A small network was trained on made-up records. Each row is its average activation on records with the value named, seen along a few directions.
Related values have similar rows: they may be neighbours, one step apart, or belong to one group.
In the rows, 500 means zero.
Strong random noise was added to every row along 9 fixed directions; ignore it. To show where, here is one row again and again, with new noise each time:
[595 517 468 516 542 574 510 434 538 373 480 451 433 431 666 475 500 541
 524 481 567 498 586 523]
[488 507 488 462 479 679 435 515 553 497 492 449 508 494 478 494 393 550
 491 556 519 504 473 484]
[374 344 579 500 490 566 571 363 594 546 469 446 382 421 418 504 621 519
 482 511 501 571 447 440]
[310 390 503 401 481 559 690 635 621 537 685 537 384 601 303 404 511 605
 549 632 306 505 356 528]
[381 436 627 486 555 612 306 435 497 653 440 536 642 582 342 563 421 357
 330 568 529 569 455 402]
[459 592 308 477 683 328 380 511 244 473 541 634 538 319 563 497 383 366
 416 487 503 453 654 508]
[381 400 534 488 476 438 706 524 584 477 622 476 312 448 459 386 629 641
 530 456 455 526 436 560]
[272 449 389 455 822 332 388 524 295 564 598 798 559 519 327 628 515 191
 419 681 269 536 548 422]
[487 562 394 431 326 501 492 244 293 465 315 444 667 495 308 367 264 356
 314 537 518 478 626 382]
[592 414 393 405 648 656 588 487 630 472 595 478 360 334 821 417 398 550
 581 595 554 393 618 528]
[434 454 571 570 578 377 594 460 523 406 536 546 379 508 476 527 737 509
 481 424 450 581 494 529]


Values of LOM:
dibat: [502 500 445 435 438 552 497 478 444 498 445 530 559 511 350 529 423 545
 574 589 425 499 472 468]
fir: [463 471 546 606 536 345 505 412 558 518 365 568 491 544 388 667 728 332
 412 365 444 528 488 451]
timi: [439 347 542 477 693 232 661 550 517 636 699 685 355 404 616 432 637 501
 467 450 470 474 512 611]
tise: [456 260 617 523 702 544 389 476 460 546 699 470 447 458 771 358 502 444
 723 715 635 654 545 584]
lotuk: [512 484 418 443 531 556 652 646 634 483 563 532 428 536 525 616 580 522
 601 574 388 381 483 432]
zif: [384 396 669 567 633 454 432 529 496 520 655 581 506 640 527 416 560 451
 485 523 511 636 442 569]
rudu: [565 421 585 512 666 446 435 447 439 558 553 582 553 502 688 418 463 463
 544 551 614 544 572 534]
bopuz: [748 541 227 381 711 745 438 381 603 546 392 496 435 116 886 804 443 433
 543 586 606 269 714 364]
fidu: [590 381 655 576 333 343 734 298 505 370 481 451 443 597 478 258 629 589
 579 426 552 608 527 569]
sado: [491 425 269 436 476 659 740 523 699 374 519 448 261 433 539 559 544 590
 795 661 285 435 427 462]
namen: [408 488 497 495 325 506 523 538 549 610 490 389 523 461 347 500 491 548
 539 436 542 484 392 431]
fupu: [437 319 632 580 594 429 533 492 640 536 533 513 386 465 639 454 608 491
 628 480 536 577 457 565]
leko: [566 667 544 611 571 436 323 649 433 376 439 571 615 687 496 591 509 460
 492 397 480 546 449 597]
gep: [442 498 520 610 694 481 464 634 573 354 664 595 345 569 607 555 662 569
 687 556 420 622 441 612]
begi: [614 585 565 444 376 432 652 546 570 479 448 454 518 582 491 447 549 576
 309 336 466 408 547 603]
vedob: [627 490 377 450 573 595 583 512 630 565 504 547 376 326 643 650 582 590
 574 520 483 391 520 500]
zatab: [411 352 620 559 496 341 663 478 663 575 459 498 343 433 505 569 791 551
 514 326 491 522 399 483]
tuzit: [530 376 591 538 752 468 390 506 440 494 717 605 537 644 752 370 482 338
 612 754 515 563 597 541]
pelo: [626 761 455 549 344 625 372 567 411 305 427 445 660 662 374 686 491 568
 483 482 475 504 490 495]
fal: [530 384 643 492 643 561 415 417 629 638 460 490 493 463 674 524 525 408
 394 488 557 462 528 470]
gudi: [414 488 329 464 476 463 537 483 391 406 509 513 488 494 403 518 407 402
 667 653 333 519 495 392]
tidi: [663 472 582 642 612 523 386 409 456 359 498 509 437 447 771 457 548 542
 705 504 654 617 567 588]
sobu: [415 375 447 407 512 634 455 573 611 705 565 456 484 405 594 486 349 499
 599 601 572 433 416 450]
zin: [500 491 392 516 588 409 538 506 452 499 549 513 388 310 653 570 552 476
 584 495 563 467 579 465]
salaz: [493 509 485 504 406 388 620 483 513 576 552 493 524 521 490 493 499 458
 439 429 496 454 528 450]
ravo: [547 448 575 507 510 531 516 373 554 532 438 441 469 471 639 400 533 483
 427 463 557 459 576 501]
fonur: [675 597 646 557 341 618 565 434 598 483 325 344 554 633 431 653 703 575
 391 384 539 506 489 471]
pak: [378 469 495 483 571 540 503 688 511 568 661 528 384 418 467 547 639 605
 640 620 398 518 361 505]
tobo: [238 320 438 403 508 263 690 418 397 701 534 630 508 463 292 353 408 285
 458 587 344 455 471 413]
tamav: [458 484 462 376 400 554 455 417 414 630 376 454 583 419 336 471 348 422
 356 524 500 458 532 457]
LOM is arranged as 5 separate groups.
- Which other values are in the same group as vedob? Give them in the order they are listed. => dibat, timi, rudu, fidu, tidi
- Which other values are in the same group as fupu? Give them in the order they are listed. => fir, sado, leko, zatab, tobo
- Which other values are in the same group as sobu? Give them in the order they are listed. => lotuk, namen, gudi, zin, salaz
- Which other values are in the same group as ravo? Give them in the order they are listed. => zif, gep, begi, fal, tamav

Values of PITI:
latos: [462 587 518 503 513 354 443 511 397 628 438 582 696 596 385 645 531 269
 253 426 415 408 567 380]
lon: [504 425 349 439 520 585 611 438 539 524 531 420 395 282 663 487 512 517
 638 606 533 425 545 405]
gefep: [359 271 607 548 440 313 730 423 625 620 587 458 279 378 529 266 624 614
 624 387 535 547 410 583]
naz: [600 626 466 384 553 527 565 683 596 529 660 624 544 593 577 510 448 591
 300 449 491 321 573 610]
kop: [434 519 312 487 605 311 555 609 390 509 544 629 408 352 494 451 486 461
 521 425 432 446 527 578]
robi: [641 656 356 471 503 404 467 336 254 349 377 492 528 350 552 491 472 460
 456 412 578 495 680 538]
suba: [684 621 690 600 526 364 607 461 598 279 549 516 561 839 658 342 629 484
 346 341 560 496 649 607]
zug: [565 537 557 530 347 745 468 385 636 420 296 334 477 517 448 577 488 566
 435 391 548 543 467 428]
vinof: [260 460 601 548 481 381 454 571 448 621 468 533 509 460 231 479 537 519
 354 369 438 548 362 507]
vire: [737 466 477 389 561 599 636 432 609 659 457 520 544 475 706 591 458 436
 350 542 578 280 662 432]
pema: [351 422 554 554 495 311 658 385 467 422 527 486 350 427 381 525 846 501
 439 366 406 619 501 532]
rifep: [535 661 296 366 635 355 633 940 587 563 676 633 414 422 639 623 453 597
 496 419 363 257 490 570]
kofun: [523 630 618 468 264 490 564 690 537 637 570 437 629 698 308 460 413 622
 317 458 537 396 402 540]
gani: [472 528 312 315 447 433 667 306 358 489 311 612 563 500 197 613 554 346
 382 666 197 383 570 366]
ked: [594 626 251 365 601 438 471 560 305 603 441 666 580 273 507 644 406 429
 395 546 404 308 634 408]
lodeg: [446 492 501 546 499 345 348 361 249 502 424 603 681 545 386 451 294 302
 499 493 589 603 491 402]
tove: [565 440 218 272 448 509 808 399 629 591 409 417 434 227 680 490 353 465
 389 527 478 148 621 378]
PITI is arranged as a ring.
- A walk along PITI starts at kop and steps to its neighbour vinof. Put latos, naz, suba, pema, rifep in the order it reaches them. => suba, pema, naz, latos, rifep
- Name the neighbours of gani, in listed order. => robi, ked
- Name the neighbours of kofun, in listed order. => lon, vire

Values of VOKE:
gete: [705 661 405 539 467 558 310 442 406 507 259 431 636 412 635 699 459 377
 389 438 657 410 605 412]
zede: [497 423 410 415 657 638 559 665 702 577 618 529 404 444 659 627 506 525
 655 641 431 383 447 474]
sufu: [527 445 552 529 437 559 526 272 515 438 451 383 424 454 555 392 574 549
 495 502 591 558 546 475]
mak: [400 295 419 368 390 640 771 454 688 596 565 391 346 404 532 332 360 560
 645 638 457 405 452 429]
paz: [262 280 582 476 630 455 452 557 524 663 677 561 496 545 503 294 340 386
 581 654 477 566 428 492]
bal: [479 473 296 327 407 534 640 382 439 504 515 432 515 390 563 199 157 459
 446 592 500 347 642 488]
geref: [513 440 428 435 525 408 721 392 469 460 431 558 358 379 422 545 694 529
 518 508 352 483 537 519]
dutas: [642 540 512 401 535 853 474 602 766 572 466 451 510 508 567 762 566 579
 433 550 476 366 488 437]
pedu: [451 437 738 622 619 381 365 426 538 603 551 527 483 448 624 442 614 513
 331 284 740 580 512 572]
bis: [671 676 458 449 334 546 604 765 554 441 635 456 575 622 551 482 371 700
 542 437 500 388 485 588]
digep: [556 471 481 416 456 498 724 596 521 516 640 435 418 498 577 318 517 624
 496 536 487 403 528 585]
malu: [406 398 525 487 435 255 824 265 535 476 355 552 385 474 324 507 725 424
 342 329 367 506 524 446]
muzi: [570 504 446 444 478 486 594 478 440 394 531 654 605 758 398 384 321 412
 629 732 312 498 529 498]
VOKE is arranged as a line.
- Name the neighbours of bal, in listed order. => pedu, malu
- Name the neighbours of dutas, in listed order. => sufu, digep
- Name the neighbours of mak, in listed order. => zede, paz
- Fewest steps between gete and geref? => 10

Values of NANAF:
lumil: [618 608 463 415 446 505 401 673 357 595 644 468 599 437 651 260 213 665
 484 506 657 399 536 646]
nep: [501 509 554 467 736 217 464 598 326 684 640 696 563 434 605 466 556 398
 281 439 559 398 602 591]
zev: [529 601 287 494 290 823 426 389 493 223 371 324 499 505 426 369 223 615
 727 615 460 565 484 498]
gurop: [749 792 513 626 513 333 255 614 282 327 501 603 698 558 632 554 410 578
 420 276 733 535 600 625]
fude: [643 590 522 518 542 288 609 527 399 420 568 527 460 470 660 410 626 545
 360 324 554 463 659 633]
bope: [522 636 206 329 608 658 727 763 609 278 672 624 350 579 420 635 560 614
 618 681  81 354 507 567]
volos: [382 407 464 611 545 416 301 581 302 481 647 417 443 315 657 335 323 540
 847 582 694 692 456 579]
lenib: [361 388 252 421 411 368 751 226 330 504 491 451 416 268 426 401 519 342
 504 612 440 396 642 316]
kov: [652 344 483 473 403 690 611 315 630 438 485 338 465 519 796 225 266 502
 754 706 606 473 576 483]
mudo: [369 256 750 712 352 756 374 251 728 501 275 209 287 333 467 514 663 635
 716 407 700 806 306 447]
duve: [151 246 565 427 588 348 541 518 486 871 617 596 465 390 296 598 545 341
 481 604 416 521 362 331]
dasot: [441 723 206 501 438 600 194 600 395 533 250 472 558 249 323 808 360 486
 538 452 443 446 408 422]
rofe: [339 696 416 494 225 429 550 688 394 364 572 431 451 512 159 345 466 786
 454 341 381 524 346 625]
NANAF is arranged as a line.
- A walk along NANAF starts at gurop and steps to its neighbour lumil. Put nep, fude, mudo, rofe in the order it reaches them. => nep, fude, rofe, mudo
- Name the neighbours of volos, in listed order. => kov, duve
